A small network was shown many inputs. Here are its activations along a few directions, one row for each input.
Each table varies a few parts of the input and shows all the possible inputs, shuffled.
A made-up example of a description, with smaller parts first: one of 8 places around a ring, together with either a single point or (one of 2 separate values, together with one of 4 places along a line) or one of 9 places around a ring.
Shared parts are said once, and a part with two or three values counts as separate values.

Other details of the inputs shift rows strongly along two fixed directions, in all tables alike. That doesn't count.

Table:
x1: [ 37   8  10  16  33  12  33 -14   1  20 -22  32 -29  42]
x2: [  5 -18  -7  38 -16 -10  -9 -13 -26  13 -13   0  36   8]
x3: [ -2  20   9  27 -12 -16  28  46 -19  47 -65  36  29  21]
x4: [ 26 -11  -9 -33 -56  -7 -31  59   7 -54 -22 -13  49 -64]
x5: [-16  -2  11  34  25  14   9 -13  11   9  52  -5   2  55]
x6: [-36  13  11 -20  31  20 -16 -39  60 -48  63 -74  -9 -24]
x7: [ -1   7  17  59 -11  25  52  26 -26  33 -38  35 -26  74]
x8: [  7  -6 -14 -20 -33 -28 -41  62  -6 -27  -4 -21  54 -53]
x9: [  5 -12  11  32  30  29  21 -27 -22  26  14  34 -52  70]
x10: [  6   6   6  17  37 -16  23 -13 -22  45   0  33  -9  39]
x11: [-32   2  -6 -53   2  23 -25 -52  32 -50  44 -58 -45 -38]
x12: [ 21 -10   8  69   6  20  41  30 -38  35 -15  40 -27  91]
x13: [ 13  -8   2  56  28   6   5 -45 -14  13  10 -22 -14  32]
x14: [  4 -18  -8  25 -65   3  18  59 -37  24 -29  53  31  28]
x15: [  1   8  -5  -9 -19 -26   1  21 -18  31  -5  23  30 -10]
x16: [-18  24   5 -46  56  -8  -9 -58  40 -23  29 -56 -39 -49]
x17: [  4 -15  -9  10 -72 -37 -18  97 -41  15 -41  41  87 -17]
x18: [  3 -16   8  54 -19   4   8  62  -5  23 -20  32  63  48]
x19: [ -1   9  -9 -18  51  19  18 -72   8  13  47  -1 -64  23]
x20: [-32   9  -6 -51   1  22 -16 -46  27 -51  54 -65 -42 -38]
x21: [ -8  20   0 -46  55  -8 -24 -54  11 -15  72 -51 -31 -25]
x22: [-17  21   8 -27  18  -9  -4 -15  23 -17  19 -52 -18 -31]
x23: [  4  -5  11  40  20  25  34 -17 -30  23  35  17 -52  83]
x24: [ 15   9  13 -19  48  28 -13 -67  36 -52  68 -57 -85   1]
x25: [ 34   1   3 -28 -22 -40 -16  51   3  -1 -56  21  65 -57]
x26: [ -7   6  10  61   2   8  21 -30 -11  22 -30  -9  -4  26]
x27: [  1 -26 -26 -51 -50  -6 -35  25   2 -19 -24  24  45 -70]
x28: [ 23  15   1 -58  -5 -29 -40  17  24 -40   1 -37  39 -84]
x29: [ -3  -4 -18 -33 -24  -2   0  40   7  -9 -71  18  45 -49]
x30: [ 29  10  13  46 -36 -22  11  67 -22  19 -38  39  29  27]
x31: [ 11 -19 -28 -40 -22  -9 -17  35 -16  -3 -39  33  59 -37]
x32: [-12   7  15  26  22  34  28 -28   4   1   3  -7 -65  49]
x33: [ 11  -5 -16 -57  14 -33 -39  15  15 -28  -2 -28  41 -82]
x34: [  5 -32 -16   1 -83  -5  -8  70 -28  10 -48  54  56  -7]
x35: [-14  33  26  65  33   8  50 -16 -10  36  12   6 -63  81]
x36: [-19   8   6  50   7   9  17 -64  -7  20   2 -17 -22  30]
x37: [ 29 -20  -7 -41 -44  -4 -39  46  15 -49 -41   4  46 -73]
x38: [ 20 -14  -7   8 -40 -34  -6  89 -30  21 -53  28  74 -10]
x39: [-17 -13  -9 -12 -34   4   0  18   1   4 -51  38  16 -17]
x40: [  3 -12 -10 -42  28  20 -37 -32  24 -61  53 -59 -37 -36]
x41: [-25 -12 -14 -37 -35  -4 -40  16  36 -39  43 -34  61 -55]
x42: [ 18  16   9  26  43  -5  19  -1 -19  37   4  10 -16  45]
x43: [ -6   5  19  39  29  38  41 -23  -2  21 -18  20 -63  57]
x44: [ -9 -12  -9 -38 -22   4 -11  21  19 -30 -50   2  24 -61]
x45: [ 33 -12   2  -5 -12   0  -4  20   6 -11 -40  29  10 -16]
x46: [-28 -13 -19 -65 -41   8 -41   6  25 -51 -16 -21  22 -83]
x47: [  7 -10   6  81 -21   1  32 -16 -40  60 -24  37  11  61]
x48: [ -9  -5 -19 -29 -60 -33 -36  48  -6 -15   8  -5  53 -61]
x49: [ 12  -6 -27 -73  37   3 -37 -28  32 -53  27 -49  -2 -74]
x50: [ 27 -37 -22  -4 -50  -9 -16  84 -23   2 -87  60  74 -30]
x51: [  1  16  16  38  52  -7  50 -50 -18  67  24  39 -56  72]
x52: [-20  22  10  23  -5 -13  29   2 -12  39  -7  14 -12  40]
x53: [-33  29   9   4  23   0  10 -45  13  -5  56 -38 -60  18]
x54: [-32  23 -17 -79  -2 -24 -42 -24  33 -40  24 -58  15 -93]
x55: [-15   4 -15 -72  -7 -23 -44 -21  23 -36  61 -61   6 -79]
x56: [-38   3  10  30 -22   9  12  12  20   9   5   8  32  36]
x57: [ 28  21  24  33  23 -10  24  -1  -5  25   6   6 -28  44]
x58: [ 15 -15   7  17  35  28   8 -17  -4   2   9   7 -46  35]
x59: [-31  30   5 -30  64  -6   4 -86  29  -1  50 -39 -66  -8]
x60: [ -4 -12 -13 -55  34  13 -30 -50  18 -41  46 -28 -31 -40]
x61: [  0   8  11  12  29 -12  11 -15 -18  26  38  -5 -24  37]
x62: [ 15  -4  14  51 -38  -2  11  71   6  16 -34  39  74  34]
x63: [ 29   3  14  66   8   2  15 -30 -12  17 -16  -2  -3  33]
x64: [  7 -21   7  49 -16  14  25  26 -41  33 -23  57 -10  81]
x65: [-11   1   3 -24  48  35  -3 -89  21 -16  83 -32 -92   9]
x66: [-14  10  -5  11  20  13  38 -28  -5  31 -24  34 -33  44]
Description of these inputs: one of 6 places around a ring, together with either one of 2 separate values or one of 9 places around a ring.
Q: The inputs of x59 and x10 match in every part but the place on the ring of 6. If x54 is changed in the same way as x59 into x10, which row does it become?
A: x21
Q: Which other rows does x30 become when the place on the ring of 9 takes its other values? List them by row number.
A: x1, x4, x24, x25, x28, x37, x45, x57
Q: Which other rows does x55 become when the place on the ring of 9 takes its other values? List them by row number.
A: x14, x15, x19, x27, x34, x48, x51, x65
Q: List by row number the other rows that have the place on the ring of 6 in common with x33.
A: x8, x12, x13, x18, x38, x40, x42, x49, x50, x58
Q: Which other rows does x5 become when the place on the ring of 6 takes its other values? List them by row number.
A: x6, x18, x41, x56, x62

Table:
x67: [  8   7   4 -20  41   4  -6 -44  14 -12  36 -23 -42  -9]
x68: [  1  -4  -2  -6  -9 -10 -21  14   2 -14  14 -17  21 -21]
x69: [ -8  -2 -10 -30 -30 -16 -34  27  14 -32  -2 -32  48 -60]
x70: [-17   9   3  -5  24   5  -3 -39  14  -7  49 -32 -24   4]
x71: [ -4  -4 -15 -55 -18 -17 -35  15  17 -36 -21 -21  34 -82]
x72: [  7   2   0 -20  38   5  -7 -37  12 -11  28 -20 -31 -11]
x73: [  3  -5   3  35 -32 -10  11  46 -17  25 -39  30  48  21]
x74: [  1  -3   5  46 -15  -3  24  28 -27  41 -15  39  18  55]
x75: [  6 -11  -8  -8  -2  18   3 -16   1 -11 -10   4 -24  -4]
x76: [ -6  -5   3  18   8  24   7 -32   5 -11  32 -19 -36  23]
x77: [  0  -4   3  33 -43 -15   8  50 -17  24 -42  33  49  14]
x78: [-12   5   2  15  -4  -4   7   3  -6  12  10   1   1  17]
x79: [  7  -2   3  36 -30 -12  10  51 -23  24 -34  29  40  24]
x80: [ -9   4  -8 -42  25   0 -15 -38  20 -21  25 -29 -19 -37]
x81: [  8  17  14  20  57  14  29 -48  -1  19  24  -4 -68  49]
x82: [ 11 -10   6  46 -13  21  38  18 -28  36 -54  63 -17  61]
x83: [  5  -7   4  13  10  25  20 -10  -5   8 -17  28 -37  39]
x84: [ -1   0  -2  -5  -7  -5 -14   7   5 -13  13 -20  24 -15]
x85: [ -7  14  13  30  36  10  22 -37  -6  21  47  -8 -49  56]
x86: [ 10  11   5   0  29   3  10 -24   3   4   8  -3 -30   9]
x87: [ 11 -10   4  32  -6  22  34  22 -14  25 -39  57 -17  50]
x88: [  9   5  12  47  -8  -2  24  21 -20  32 -11  25   9  52]
x89: [ -3  -3 -13 -40 -18 -14 -19  11   6 -14 -16  -2  25 -51]
x90: [  7  -6  -5   0 -38 -18   0  49 -13  13 -63  39  48 -20]
x91: [-16  11   4  -8  15   1  -6 -34  14 -10  47 -33 -21  -4]
x92: [  5   2  -4 -44  32  -2 -23 -34  19 -30  32 -37 -27 -41]
x93: [  2  -2  -4  -1  -7  -7   4  13  -3  10 -34  19  17 -10]
x94: [ -1  -7  -7   2 -44 -17 -11  46 -14   6 -19  17  54 -14]
x95: [  5   5   3   9  19   1  20  -9 -14  24  -4  22 -26  30]
x96: [  4   3  -6 -31  -3  -9 -14   2  12 -17 -13 -12  13 -43]
x97: [-12 -20 -16 -39 -48   3 -42  24  14 -51  -1 -30  42 -67]
x98: [-11  -3  10  12  16  28   6 -30   9 -13  38 -18 -43  33]
x99: [-14  -3 -10 -32 -30 -17 -36  22  15 -34   2 -33  45 -64]
x100: [ -1  12   4 -18  47  10   3 -53  20 -11  30 -32 -44  -5]
x101: [ 10   6   3   5  21   3  13 -11  -3  11  -7   9 -15  15]
x102: [  4  10  18  36  38  10  18 -38  -2  18  46 -10 -46  56]
x103: [ 12  -3  -2  13 -19 -11  17  33 -25  33 -43  49  19  19]
x104: [-12  -7 -12 -32 -35 -16 -37  24  16 -33  -4 -28  57 -65]
x105: [  4   8   3  -6  22   0   8 -16   5   3  -4  -6 -22   0]
x106: [  6  -4  -5  -3  -4  -5   7  12 -13  17 -22  27  10   4]
x107: [  3   0   6  34 -27 -10  12  36 -15  23 -28  24  33  24]
x108: [ -6   0 -12 -40  -4 -11 -17   0   8 -15  -6 -10   8 -46]
x109: [ -6  -9   4  12  -7  21   4   5   7 -13  17  -2 -11  17]
x110: [ -2   2   3  -6  23   2 -15 -27  13 -17  47 -35 -13  -5]
Q: The inputs of x98 and x83 match in every part but one. If x79 is changed in the same way as x98 into x83, which row does it become?
A: x81
Q: The inputs of x87 and x109 match in every part but one. If x86 is changed in the same way as x87 into x109, which row does it become?
A: x88
Q: What is each input in this table made of?
A: one of 2 separate values, together with either one of 4 places along a line or (one of 3 separate values, together with one of 6 places around a ring)

Table:
x111: [ 24  -8 -11 -26 -22 -28 -41  59  -1 -33 -18 -22  70 -62]
x112: [ -3  -2   7  33 -19  10  10  26   1   5  -5   9  14  27]
x113: [ 39   4   7  20  40   2  21   9 -21  24 -34  29 -24  38]
x114: [ -6   0   5 -14  18  27  10 -27   6 -13  21  -5 -54  18]
x115: [ -4  -2  14  40 -11  14  22  16 -18  18   9  19 -11  60]
x116: [  2 -11  -7 -22 -30   9  -4  26   7 -20 -26  11  11 -23]
x117: [-12  -7 -11 -44  -9   1 -47 -23  25 -53  38 -64  25 -68]
x118: [ -3 -16 -11   8 -40  -9 -16  30 -11  -4 -11   1  47 -14]
x119: [ -2 -20 -10  12 -51  -7 -15  49 -21  -2 -17  15  54 -14]
x120: [ -7   9  -5 -28  54   0   8 -38   8  15  23   2 -34   5]
x121: [  5  -8   1   8  -5  11  11  -2   0   5 -35  26  -4  11]
x122: [ -2  11  13   8  50  35  26 -58  21  -5  34 -14 -83  39]
x123: [ -3  -3  -8 -44  29  20 -20 -64  25 -39  30 -42 -38 -43]
x124: [ -6  -9  -5  -7 -45   0 -18  41   8 -24  -3 -10  41 -25]
x125: [ 29  -3  -4 -17 -15 -33  -7  44 -14  19 -62  33  45 -38]
x126: [-23   7 -14 -73  29 -18 -48 -34  36 -45  80 -76  13 -74]
x127: [  3 -21 -20 -29 -32   2 -16  23  -7 -19 -25  13  19 -43]
x128: [ -6   7   9 -13  50  29   6 -68  32 -26  36 -30 -70   3]
x129: [ 21  12   1  -2   4 -23  13   8 -15  33 -24  41   6   7]
x130: [  2  -6   6  26   4  18  26  -2 -20  25 -13  40 -43  55]
x131: [ -7 -17 -10 -12 -57 -11 -33  56  12 -32 -30  -5  77 -54]
x132: [ 19   9  13  26   9 -27   6  16 -12  27   1   4  21  14]
x133: [-30  27  12  53 -13 -25  36  14 -19  57 -28  17  19  43]
x134: [-3  0 13 52 -2 11 21 -2 -8 25 -6 17 -1 57]
x135: [ -5  -6   9  44 -11   8  14  12 -21  23  10  21 -12  57]
x136: [-36  34   0 -27  34 -11  11 -56  19   6   9 -34 -39 -25]
x137: [  8 -10  -4  29   5  13  28 -13 -21  28 -22  35 -28  44]
x138: [  5  26  11  -4  36 -19  -4 -42  10   5  68 -31 -22   6]
Q: The inputs of x120 and x126 match in every part but one. If x127 is changed in the same way as x120 into x126, which row does it become?
A: x119
Q: What is each input in this table made of?
A: one of 2 separate values, together with either a single point or one of 4 places along a line or one of 9 places around a ring
Q: Which other rows does x119 become when the place on the ring of 9 takes its other values? List them by row number.
A: x112, x115, x117, x118, x124, x131, x134, x135
Q: Which other rows does x132 become when the place on the line of 4 takes its other values? List them by row number.
A: x111, x126, x138
